A small network was shown many inputs. Here are its activations along a few directions, one row for each input.
In each table, some parts of the input vary, and every possible input appears once, in random order.
Descriptions start from the smaller parts, as in this example, which fits no table here: one of 8 places around a ring, together with either a single point or one of 9 places around a ring or (one of 2 separate values, together with one of 6 places along a line).
Shared parts are said once, and a part with two or three values counts as separate values.

Other details of the inputs shift rows strongly along two fixed directions, in all tables alike. That doesn't count.

Rows:
row 1: [ 55 -31  94  14  -6 -16  54 -66 -42   3  37  26  16]
row 2: [ -6  51 -10  -5  -8   7 -29  -2  10  31  -2 -26 -10]
row 3: [ -66   15 -107    5   22   78    9   76   20   -9  -21  -34   21]
row 4: [ 26 -75  81  10 -27 -44  66 -34 -42  -6  28  42  34]
row 5: [-36  -6 -33  -6 -54   6 -17  19   7  -5   6  -6 -17]
row 6: [  2  38  13  -7 -40 -39 -68 -17  29  28  13  -1 -43]
row 7: [ 34  62 -10 -51 -56 -46 -16 -21  27  32 -17  11 -30]
row 8: [ 49 -73  88  -4   2 -56  35 -13 -30 -14  61   2  28]
row 9: [-35  26  18 -31 -78  -2 -36 -23  10   6  10  10 -48]
row 10: [-54  43 -90  30  42  87 -14  31  15 -20 -62 -45  -4]
row 11: [ 60 -38  97  25  27 -54  33 -53 -19  14  23  40  22]
row 12: [ -57    0 -124   -7   36   69  -10   74   10   -1  -19  -10   27]
row 13: [ 41 -87  90  14   0 -66  25 -21 -34 -34  33  -3  10]
row 14: [-49  32 -92  22  75  53 -38  64  28 -29 -44 -30  -9]
row 15: [ 81 -26 -33  39  91  56  83   3   8 -54 -34 -18  16]
row 16: [-29   4   8 -50 -74 -36 -44  25  -2  23  25  -4  -9]
row 17: [ 32 -37  38  24  69 -13  33 -10 -18 -15  12  39  33]
row 18: [-41   4 -37 -19 -46   1  -3  20   1  18  10   9   2]
row 19: [ 30 -85  23  20  18   9  37   8 -30 -38  28   4  20]
row 20: [ -6 -52   4  49  81  83  78   8 -21 -63 -26 -16  17]
row 21: [ 41 -33  40  41  26  34  45 -38 -25 -30  12  -3   9]
row 22: [ -7  31  11 -22 -38 -43 -72  -2  18   8  23  12 -43]
row 23: [ 25  53   7 -36 -59 -53 -27 -17  27   5 -45 -18 -50]
row 24: [-40  40  30 -45 -72  -3 -24  -9   8  21  14   3 -30]
row 25: [ 34  66   5 -52 -57 -42 -18  -9  31  25 -17 -12 -32]
row 26: [-40  36  15 -44 -71  -7 -22 -21   4  29  14  26 -29]
row 27: [-11  39  26  -5 -35 -51 -66 -11  22  23 -10 -14 -44]
row 28: [ 36 -19  52  26  33  33  57 -25 -27 -15  16 -10  26]
row 29: [ -74    2 -106   22   20   67   -1   68   15  -29  -49  -40    3]
row 30: [ 51 -23  52  33  65   3  37  -7  -4  -4  25  -8  20]
row 31: [-14  38  -9  12 -10  -3 -39  -9   6  11 -30 -31 -28]
row 32: [ 60 -42  92   6  28 -50  29 -33 -29  -6  55  41  11]
row 33: [  2  44   9  -7 -55 -26 -58 -32  10  29   5 -10 -42]
row 34: [  -4   60 -123   -5   54   54   16   34   43    0  -82   -7   16]
row 35: [ 24 -82 -34  47  92  45  48  31 -11 -56  15 -17  41]
row 36: [-12  51   8 -16 -46 -39 -46 -36   4  52 -14  17 -12]
row 37: [ 30 -34  -4  40 123  52  52  37  -8 -41  15  -9  39]
row 38: [ 49 -77  73  -2   3 -59  37 -25 -34  -6  60  26  30]
row 39: [ -3  48  10 -20 -32 -44 -54 -16  23  51  17  15 -24]
row 40: [-37  -9   9 -33 -76 -46 -54  17  -6   3  -3 -10 -27]
row 41: [-32   4  -8 -40 -54 -65 -52   2   7  31  10  23   6]
row 42: [-77  34 -98   2  39  93   9  34  20  -3 -51   8  17]
row 43: [ 39 -25 -22  57 107  66  68  -5 -20 -11  -4  -7  42]
row 44: [-41  -9 -35 -28 -32 -12 -26  25  -4  18 -10  22  17]
row 45: [-30  43 -18  -6 -24  13 -18 -22   1  26 -26  15   6]
Description of these inputs: one of 5 places along a line, together with either a single point or one of 8 places around a ring.
Changing only the place on the line of 5 turns row 29 into row 18. The same change can be made to row 13. Which row results?
> row 38
Which other rows does row 36 become when the place on the ring of 8 takes its other values? List them by row number.
> row 4, row 11, row 17, row 41, row 42, row 44, row 45
Start at row 36 and move only the place on the line of 5, one step at a time. The first step leads to row 43. Which rows follow, in order?
> row 2, row 33, row 31

Rows:
row 46: [ 19 -40  32 -15 -11 -16  46   1 -17 -19   4  10  16]
row 47: [  8   3  38   2 -23  14  16 -31 -14   9  25   4  -6]
row 48: [-42  50  -7 -27 -76   8 -43 -13  10  28   6  -6 -35]
row 49: [-26  48 -22 -27 -27 -44 -72  -5  23  43  -1  31 -17]
row 50: [  2 -20  28   2  -8 -38 -13 -17  -7  -3   4  28  -4]
row 51: [-33  47 -22 -15 -53 -13 -43 -20   5  50  -8  13  -7]
row 52: [ 13 -39  18 -21 -33 -36   5   6  -4 -25   9   9 -13]
row 53: [ 20 -37  22  -1 -21 -36   1  10  -8 -13  17 -22  -2]
row 54: [ 50  53 -28  24  72  44  49 -14  26 -24 -78 -24  -9]
row 55: [ 39 -15  28 -17  15 -22  41  -5 -10  10  19  24  30]
row 56: [ 12 -23 -56   7  58  29  26  39  11 -25  -6   2  22]
row 57: [  7 -14 -55  13  31  53  46  20  -4  -7  -8 -10  33]
row 58: [  5 -21 -35  34  85  29  19  14   1 -14 -13  19  31]
row 59: [ 82  38  41  21  13 -29  -1 -41  16  -4 -40 -36 -39]
row 60: [-39  19 -20 -51 -73 -25 -24  21  12   6 -17  -2 -18]
row 61: [-21  48 -22 -57 -56 -35 -34  13  21  37  -2  13  -7]
row 62: [ 41  -8  24 -12 -22 -19  30 -25 -14  25  29  16  20]
row 63: [ 17 -40  41  30  17 -28   0 -14 -23  -7   9  -7  12]
row 64: [ 19 -12  24 -26 -16 -26  26   0  -7   4   9  17  14]
row 65: [  9 -33  17 -10 -53  -6  31 -11 -19 -10   6  -5   1]
row 66: [-44  45  -3 -32 -40   5 -32   7  15  13  -4   2 -26]
row 67: [  1   0 -33  21  76  53  13  24  12 -22   6   4   8]
row 68: [ 13 -24 -49  22  57  26  17  43   5 -18  -1 -33  27]
row 69: [ 34 -15  22  -8  -9 -44  -9   3  -1  11  29 -12   7]
row 70: [-62  27 -76  -4  10  56 -38  48  29 -27 -25 -18 -29]
row 71: [ -29   42 -102  -14   -3   49   -9   35   22   23  -20  -14   13]
row 72: [ 24 -33  31 -15  -4 -18  45   0 -15 -12   8  13  20]
row 73: [ 21  -8  31  17  18 -38 -22 -18  -9  24  18   2  14]
row 74: [  9 -26  47  14 -16  24  37 -29 -23 -15  20  -3  -4]
row 75: [  2 -28 -28  48  77  28  10  19  -9 -14 -11 -20  31]
row 76: [ 31 -51  23  -7  -2 -26  27   4  -9 -30  15  13   3]
row 77: [-45  44 -12 -29 -42 -28 -44  -3  11  36 -20  20  -8]
row 78: [ 21 -33  28 -10 -47 -13  35 -18 -21  -4  14   2   6]
row 79: [  2 -23  47   3  -3 -25  22 -22 -20   1  -4  26  15]
row 80: [  1 -43  41   8 -14 -36  -1 -18 -16 -22   0  23  -7]
row 81: [ 32  96 -18  -8 -40   0 -17 -46  34  21 -61 -26 -49]
row 82: [  7 -14  28   1  -1 -39 -14 -19  -5   4   7  32  -1]
row 83: [-15   5 -23  14  60  63  34  22   3 -18  -8  -3  17]
row 84: [  2  -5  27   8 -28 -14   7 -37 -19  23   5  18   9]
row 85: [  1  14 -33  26  55  76  33   3  -1   5   7  -6  21]
row 86: [-12 -19  37  -1 -16 -22  13 -17 -17  -2 -11  21   8]
row 87: [ 19 -23  57  18   1 -13  -2  -9 -14 -13  33 -19 -12]
row 88: [-21  60  -3 -21 -32 -22 -78   6  24  40  24 -18 -30]
row 89: [  0  32 -31 -26 -23 -35 -52  22  24  34  15 -18  -4]
row 90: [-18 -29 -43  32  59  34  12  23   0 -33 -27   6  17]
row 91: [-42  20 -14  -6 -46 -35 -71   7   7  17 -12 -19 -23]
row 92: [-38  28 -11 -24 -37  -3 -51  12  19  -5   3   2 -42]
row 93: [ 16 -44  23  -1 -27 -34   2  12 -11 -19  13 -26  -6]
row 94: [-77  25 -78  -2   4  41 -21  39  15  -5 -57  -7   3]
row 95: [ 25 -22  46   7  22  -4  14 -14  -6 -19  31  18  -7]
row 96: [-10 -20  47  -4 -12  11  25  -8 -14 -25   5   2  -9]
row 97: [-32  68  -2 -40 -32  -8 -43  -1  22  40   9  14 -20]
row 98: [-26  48 -27 -11 -35  -6 -37 -19   7  53  -6  16   1]
row 99: [ 15  -6  45  12   2 -13 -14  -7  -7  -2  33 -17 -12]
row 100: [ 17 -34  55  24   7  -4   7  -5 -18 -24  28 -23 -11]
row 101: [  7  -9  41  -7 -10 -15  -9 -12  -1 -14  25  15 -23]
row 102: [-19  23 -24 -32 -60 -44 -60  24  19  20   6 -26 -23]
row 103: [ 33 -14  15 -23  -8 -42   0  -1   5   4  25  24   2]
row 104: [  6 -22  39  14 -27 -14  18 -40 -26  11   5  16  10]
row 105: [ 15  -2  46  -3   9 -34  14 -29 -13  26   8  37  22]
row 106: [-13 -46 -25  50  58  32  13  25 -16 -36 -23 -30  20]
row 107: [-41  51 -73   9  32  48 -52  45  31  10  -6 -38 -10]
row 108: [ -9 -35 -12  43  54  55  19  32  -9 -46  -1 -43   1]
row 109: [ -2 -13 -39  43  78  28  -1  21  -2  -3 -11 -19  31]
row 110: [ 30 -35  21  -1 -22  -2  47 -16 -22  -5  16   3  17]
row 111: [-15 -31 -33  42  39  57  43   0 -19 -18 -26  -5  30]
row 112: [ 26   0  34   1  28  -6   1 -12   3   1  34  23  -5]
row 113: [ 51 -27  20 -10  24 -31  22  -3  -1   0  30  27  17]
row 114: [ 16   0  58  -8   8  -4  24 -21 -11   5  25  20   3]
row 115: [-17 -17 -11  19  54  66  46  21  -6 -36 -13  -9  14]
row 116: [-67  34 -75   1 -16  80 -17  27  15  -8 -28 -31 -19]
row 117: [-30  60 -10 -25 -56  10 -40 -15  12  40  13   0 -25]
row 118: [ 62  42 -38  31  81  36  28 -11  32 -35 -69 -21 -21]
row 119: [ 33 -40  26 -13  -7 -36  18   0  -5 -18  20  18   1]
row 120: [-13 -25  30   9 -47 -10   9 -33 -24   1  -7   7  -1]
row 121: [-57  50 -82  -5  28  35 -26  32  24  25 -42   7  16]
What do these inputs look like to the network?
> one of 4 places along a line, together with either a single point or (one of 3 separate values, together with one of 6 places along a line)
Changing only the place on the line of 4 turns row 76 into row 53. The same change can be made to row 58. Which row results?
> row 109
Changing only the place on the line of 4 turns row 118 into row 81. The same change can be made to row 82. Which row results?
> row 84
Which other rows does row 87 become when the choice among 3 separate values takes its other values? List them by row number.
> row 63, row 102
Which other rows does row 120 become when the place on the line of 6 takes its other values? List them by row number.
> row 51, row 84, row 98, row 104, row 111
Which other rows does row 112 become when the choice among 3 separate values takes its other values? List them by row number.
> row 49, row 113

Rows:
row 122: [-17  -1 -17  -6  -8 -10 -40  17   5  -1   8  -7 -10]
row 123: [ 33 -43  47  11  18 -21  42  -9 -19  -3  26  11  26]
row 124: [-24  49 -51   3  30  49 -11   8  17  12 -24   0   1]
row 125: [-10  33 -66  12  23  28 -11  12  26   1 -39  -7  -8]
row 126: [ 45 -19  12  32  47  -1  16  -9   3 -16   7  -6   0]
row 127: [-29  34  32 -36 -94 -43 -42 -18   5  28   6  -1 -36]
row 128: [-24   1 -65   6  29  32  -6  36   6   1 -12 -13  22]
row 129: [-31   9 -58   3  21  54   5  26   7  -7 -11  -3   9]
row 130: [ 54 -22  56  29   6  -5  45 -44 -16 -12   4  -4  -3]
row 131: [ -31   29   19  -49 -103  -68  -70  -20    5   31    3   18  -36]
row 132: [ 18   8  37   4   8 -21   4 -30  -6   8  -8  18   0]
row 133: [  3  25 -71  19  42  33  -2  21  22   7 -24 -17  10]
row 134: [-18   1 -10  -4  -3  -2   2  10   7  -1 -11   8   0]
row 135: [-18   8  -9  -9  -9  16   7   6   5   4   5   9  -1]
row 136: [-31  14 -65  -2  18  25 -14  38  14   9 -12 -12  15]
row 137: [ 55 -17  47  -6   9 -33  28 -18 -11  -1  14   3  11]
row 138: [ 25 -47  11  22  42   7  41   5 -20 -13  14   2  35]
row 139: [ 24 -43  14  21  44   7  46   7 -16 -11  15   3  34]
row 140: [-12  34 -57  14  56  37  -8  21  14  14 -25 -11  20]
row 141: [ 12 -28  30   0  -9   1  23 -17 -19  -7  21  16   7]
row 142: [  0  34  -7 -14 -18   8  -6  -1  10   0 -22 -21 -19]
row 143: [-26  11 -10  -5 -29  11 -12   3   0   2  -9 -13 -10]
row 144: [-26  27  27 -42 -87 -64 -49 -16   9  29   4  20 -31]
row 145: [-18   5 -13  -7  -5 -11 -33  20  11   1   8  -6 -11]
row 146: [-19   0  -8   2 -17  17  -1   2  -6  -5  -8 -13  -4]
row 147: [ 12  25 -17   4  -3  16   2 -14  13   8  -6   4 -12]
row 148: [-17   5 -12  -9 -11  17   3   4   1   2   5   8   0]
row 149: [  9 -25  40   9 -12   0  28 -16 -18 -10   8  -4   2]
row 150: [ 17 -31  37   8  13 -22   6   1  -7 -11  25   3   2]
row 151: [ -23   30   15  -50 -100  -73  -74  -13    4   45   19    9  -25]
row 152: [ 18 -29  61  10 -13 -10  38 -22 -20  -9  14   1   2]
row 153: [ -32   35   23  -49 -101  -69  -63  -16   11   34    4   19  -37]
row 154: [-17   7 -11  -9 -10  17   5   5   3   3   5   8  -1]
row 155: [ -5  32 -56  -4  37  23 -25  37  28 -10 -21 -25 -10]
row 156: [-20  38 -40  20  38  54   1   7  10   1 -36 -21   2]
row 157: [ 33 -47  59  16  23 -26  27  -7 -14 -17  32   7   8]
row 158: [ 11 -29  25   1  -6   5  22 -16 -21  -9  19  14   9]
row 159: [-12  34 -60  -9  25  27  -7  26  23  -8 -41 -11  -4]
row 160: [-11  -9 -17   3  10  -1 -24  20   4  -8   8  -8  -3]
row 161: [ 48 -22  66  24  43 -23  16 -28 -15  -7  21   9   7]
row 162: [ 16 -48  11  24  42  15  46   0 -19 -28  -3  10  25]
row 163: [ 37  -2  31  -8   6   2  32 -18  -6 -10   7   8  -1]
row 164: [-32   9 -59   5  26  25 -30  41  17  -8  -8 -17  -1]
row 165: [ 21 -43  47   5  -6 -26  24 -22 -23 -13  11  19   9]
row 166: [  9 -30  32  11 -11   4  22 -17 -24 -14   6  -6   4]
What do these inputs look like to the network?
> one of 5 places along a line, together with either one of 3 separate values or one of 6 places along a line
Changing only the place on the line of 5 turns row 160 into row 141. The same change can be made to row 157. Which row results?
> row 135
Which other rows does row 123 become when the place on the line of 6 takes its other values? List them by row number.
> row 128, row 136, row 138, row 139, row 151
Which other rows does row 163 become when the choice among 3 separate values takes its other values? List them by row number.
> row 124, row 147
Which other rows does row 164 become when the place on the line of 5 takes its other values? List them by row number.
> row 129, row 138, row 143, row 162
